Each row below holds a small network's activations on one input, seen along a few directions.
Each table varies a few parts of the input and shows all the possible inputs, shuffled.
A made-up example of a description, with smaller parts first: one of 3 separate values, together with either a single point or one of 9 places along a line or (one of 4 places along a line, together with one of 8 places around a ring).
Shared parts are said once, and a part with two or three values counts as separate values.
(in the rows, 128 means zero)

Other details of the inputs vary at random and push rows far along two fixed directions, the same in every table; ignore that.

Table:
r1: [121 125 155 129 149 123 166 130 131 161 136]
r2: [144 120 123 134 122 135 113 134 133 113 128]
r3: [124 124 131 131 130 130 131 125 139 132 135]
r4: [138 120 126 134 125 122 114 131 131 113 129]
r5: [130 113 154 122 152 130 149 127 112 147 131]
r6: [135 122 117 124 124 130 111 136 137 124 128]
r7: [131 122 122 124 124 124 112 133 133 109 129]
r8: [129 135 135 136 124 123 136 120 129 125 128]
r9: [139 124 130 139 121 121 113 121 136 120 132]
r10: [128 116 151 126 149 130 145 121 119 161 133]
r11: [113 123 145 114 146 133 172 133 141 154 134]
r12: [119 124 114 122 121 124 107 131 137 114 131]
r13: [143 121 124 135 123 128 112 132 131 113 128]
r14: [130 121 134 131 130 123 131 131 132 117 131]
r15: [132 120 128 136 124 118 114 129 128 111 131]
r16: [127 245  80 147  76 158 152  99  47 113  66]
r17: [125 209 111 141 104 145 169 111  76 131  88]
r18: [155 121 108 145 103 133  77 122 140 102 129]
r19: [116 123 129 116 133 129 133 135 138 130 133]
r20: [126 123 147 115 146 128 155 139 130 138 131]
r21: [128 122 146 115 144 135 157 142 133 138 131]
r22: [114 124 148 115 146 118 157 136 131 131 133]
r23: [128 120 127 133 124 123 112 128 128 111 133]
r24: [118 122 127 116 132 131 132 135 138 130 132]
r25: [137 120 126 126 127 123 110 135 127 119 129]
r26: [142 122 130 140 121 128 114 125 134 125 133]
r27: [120 124 133 134 131 123 127 124 134 134 136]
r28: [130 122 126 127 132 129 132 133 138 141 130]
r29: [131 122 126 120 132 137 131 141 139 134 130]
r30: [108 127 146 118 148 117 171 130 140 151 133]
r31: [126 124 133 134 131 123 133 125 139 133 134]
r32: [135 124 132 134 131 135 134 131 140 139 133]
r33: [130 113 128 122 138 130 121 122 121 147 127]
r34: [126 124 127 119 133 132 133 139 138 133 130]
r35: [127 123 116 123 123 125 112 134 138 118 129]
r36: [121 127 143 126 139 135 155 128 136 146 134]
r37: [125 177 112 138 106 138 140 111  98 118 105]
r38: [116 125 150 115 151 124 166 140 130 157 133]
r39: [127 123 122 135 122 127 112 123 140 123 134]
r40: [126 124 146 131 143 130 155 132 135 154 136]
r41: [120 122 125 122 130 129 134 128 142 133 131]
r42: [131 111 138 116 142 132 123 129 112 135 128]
r43: [125 122 126 131 124 122 114 128 132 106 132]
r44: [139 116 141 133 134 128 118 115 117 139 130]
r45: [124 123 114 126 121 126 112 126 142 122 130]
r46: [122 170 114 133 112 137 143 121  95 113 106]
r47: [131 121 123 136 122 130 111 124 136 128 134]
r48: [136 115 119 121 128 132  98 127 118 132 126]
r49: [141 122 130 141 121 121 110 122 132 124 132]
r50: [131 122 126 125 132 134 137 134 143 140 130]
r51: [133 113 136 130 139 132 122 119 118 148 131]
r52: [125 124 128 120 135 125 131 136 136 133 130]
r53: [129 123 122 126 129 129 129 132 143 134 129]
r54: [136 121 123 123 126 131 115 137 134 114 129]
r55: [150 121 102 145 105 128  74 123 140 109 128]
r56: [130 151 120 131 117 141 138 126 109 116 114]
r57: [115 240  99 138  98 154 186 111  39 127  69]
r58: [136 114 142 131 136 129 122 116 116 140 131]
r59: [120 116 151 115 155 129 160 125 121 168 131]
r60: [119 125 147 118 150 126 171 134 139 158 131]
r61: [129 163 117 140 109 136 132 114 103 122 112]
r62: [138 118  96 130 104 132  71 131 135 103 128]
r63: [134 121 117 131 124 122 111 129 137 132 129]
r64: [109 123 140 120 142 121 154 129 137 147 135]
r65: [131 119 126 130 124 130 117 130 133 110 132]
r66: [126 115 151 112 151 131 145 131 112 148 130]
r67: [141 118 127 135 125 130 115 134 129 118 130]
r68: [117 123 133 118 133 123 130 133 131 117 133]
r69: [138 120 123 126 124 131 111 138 129 118 129]
r70: [122 141 133 136 123 124 133 117 120 126 127]
r71: [120 151 127 135 118 126 136 115 117 120 122]
r72: [121 123 126 123 131 120 125 134 133 129 131]
r73: [122 125 133 134 131 118 133 124 138 132 134]
r74: [138 125 119 138 120 131 110 127 140 125 131]
r75: [140 121 123 134 123 130 113 133 133 111 129]
r76: [122 199 103 142  96 140 143 106  81 116  94]
r77: [115 150 141 113 138 140 175 134 111 139 119]
r78: [115 123 128 119 132 124 127 134 133 130 134]
r79: [136 110 139 126 140 131 124 125 111 133 128]
r80: [112 123 147 109 148 136 170 140 136 151 134]
r81: [144 121 110 148 103 117  74 117 134  99 131]
r82: [126 122 134 131 131 118 131 130 131 115 132]
r83: [135 118 105 130 107 123  73 129 129  92 129]
r84: [112 124 157 114 152 118 169 138 126 142 134]
r85: [122 120 126 124 130 129 131 129 138 137 132]
r86: [124 119 136 118 134 130 133 136 128 126 133]
r87: [117 125 156 112 153 123 171 139 129 144 133]
r88: [134 121 118 125 124 132 112 138 135 128 130]
r89: [144 109 100 127 114 134  63 124 119 114 124]
r90: [136 125 120 139 121 123 108 124 137 125 131]
r91: [128 124 123 126 130 122 128 129 140 134 129]
r92: [121 124 112 127 120 122 109 124 142 118 130]
r93: [127 122 122 122 122 128 109 132 132 108 130]
r94: [111 127 145 127 142 123 153 125 137 142 138]
r95: [123 124 115 124 123 120 110 132 138 116 130]
r96: [130 123 123 140 122 119 110 123 134 125 133]
r97: [124 122 131 118 130 130 128 134 132 118 131]
r98: [137 128 138 135 128 126 132 124 133 131 130]
r99: [130 124 130 138 121 116 116 119 137 115 133]
r100: [140 121  94 137 104 123  75 123 144 103 126]
r101: [110 124 148 120 150 117 170 131 136 156 134]
r102: [141 119 128 136 125 122 111 131 127 117 130]
Each input here is: one of 6 places around a ring, together with either one of 2 separate values or (one of 3 separate values, together with one of 5 places around a ring).
The inputs of r85 and r47 match in every part but the place on the ring of 6. If r11 is changed in the same way as r85 into r47, which row does it become?
Answer: r36
The inputs of r2 and r29 match in every part but the place on the ring of 6. If r65 is changed in the same way as r2 into r29, which row does it become?
Answer: r24
Change only the place on the ring of 5 in r60. List by row number the other rows that result.
Answer: r11, r45, r50, r100
Change only the place on the ring of 6 in r100. List by row number the other rows that result.
Answer: r7, r8, r14, r31, r35
Change only the choice among 2 separate values in r51. List by row number the other rows that result.
Answer: r10
Change only the choice among 3 separate values in r98. List by row number the other rows that result.
Answer: r9, r49
Start at r81 and move only the place on the ring of 6, one step at a time. The first step leads to r96. Which rows follow, in order?
Answer: r101, r72, r84, r15
Start at r65 and move only the place on the ring of 5, one step at a time. The first step leads to r75. Which rows follow, in order?
Answer: r4, r82, r43

Table:
r103: [173  23 164 129 148 130  61 133 164 125 169]
r104: [ 94 111 150 100 157 117 185 162 179 157 149]
r105: [110 143 126 121 145 134 160 121 102 173 115]
r106: [146  38 178 151 150  76  72 120 171 111 180]
r107: [107 151  84 125  94 119 108 119 145 100 116]
r108: [106 130 161  94 173 130 206 157 115 160 124]
r109: [135 159  73 147  85 146  54  91  89 120 104]
r110: [138 156 115 176  99  95  95  91 115 118 121]
r111: [157 188  87 163  75 149 108 122  84  77  94]
r112: [126 140  71 124  80 120  57 122 123  56 111]
r113: [115 136 156 100 167 135 202 143 119 198 125]
r114: [ 76 150 156 112 153 122 219 127 148 155 143]
r115: [167  42 144 144 144 117  73 127 201 131 168]
r116: [154 177  76 121  97 149  88 130  61 110  83]
r117: [130 148  83 127 106 134 100 137 130 122 109]
r118: [150 153 100 165  88 137 107 124 142 105 122]
r119: [142  25 158 115 152 123  50 128 157 127 173]
r120: [100 155 167 124 148 129 215 135 156 158 139]
r121: [129  47 137 102 147 108  83 170 197  95 172]
r122: [136 156 161 128 154 143 199 121  88 152 108]
r123: [138 171  78 133  99 145  84 116  53 107  84]
r124: [ 95 153 141 114 134 129 173 130 116 112 127]
r125: [119 161 151 126 131 135 175 136 122 115 122]
r126: [129 158 154 132 144 151 196 110  95 189 113]
The inputs of r113 and r116 match in every part but one. If r105 is changed in the same way as r113 into r116, which row does it become?
Answer: r123
What is each input in this table made of?
Answer: one of 2 separate values, together with either a single point or one of 11 places around a ring
Change only the choice among 2 separate values in r121. List by row number the other rows that result.
Answer: r104
